Each row has a name. Each question is about the rows just above it.

|  760 |  811 |  389 |  791 | -494 | -437 | -342 | -383 | -> (138)
|  336 |  386 |  308 |  358 | -421 | -399 | -311 | -368 | -> (119)
| -581 | -645 | -406 | -603 |  352 |  210 |  160 |  115 | -> (23)
|  293 |  343 |  404 |  267 | -704 | -741 | -654 | -751 | -> (79)
| -331 | -393 | -644 | -256 |  724 |  770 |  717 |  788 | -> (106)
|  -29 | -406 | -603 | -645 |  -66 |  -67 |  -27 |  -50 | -> (37)
| -146 | -209 | -312 | -494 | -437 |  791 |  -46 | -210 | -> (6)
|  149 |  201 |  324 |  102 | -776 | -838 | -776 | -846 | -> (82)
The next entry after | -603 |  352 |:
| 210 |
The next entry after | -645 | -406 | -603 |:
| 352 |
Give the next entry after |  149 |  201 |  324 |  102 | -776 | -838 |.
| -776 |
Give the next entry after |  791 | -494 | -437 |.
| -342 |
What is the next entry after | 210 | 160 |?
| 115 |
The next entry after |  404 |  267 | -704 | -741 | -654 |:
| -751 |
The next entry after | 201 | 324 | 102 |:
| -776 |

| -210 | -130 |  179 |  221 |   68 |  333 | : (85)
|  503 |  -22 |  272 | -211 |  274 |  289 | : (155)
|  266 | -465 |   94 | -336 | -117 |  151 | : (169)
| -264 | -561 |  -47 |   19 |   94 | -461 | : (198)
|  315 |  336 | -108 |  102 |  -88 |   19 | : (2)
|  103 | -328 |  116 |   11 |  128 |  461 | : (36)
|  556 |  223 |   10 | -331 |  -14 |  326 | : (70)
| -175 |   47 | -153 |  182 |  234 |  819 | : (158)
|  107 |   47 | -153 |  182 |  234 |  819 | : (120)
| 315 | 336 | 127 | 102 | -88 |  19 | : (109)
|  223 |  556 |   10 | -654 |   29 |  375 | : (200)
Where do |  107 |   47 | -153 |  182 |  234 |  819 | appear?
(120)
The next entry after | 556 | 223 |  10 |:
| -331 |

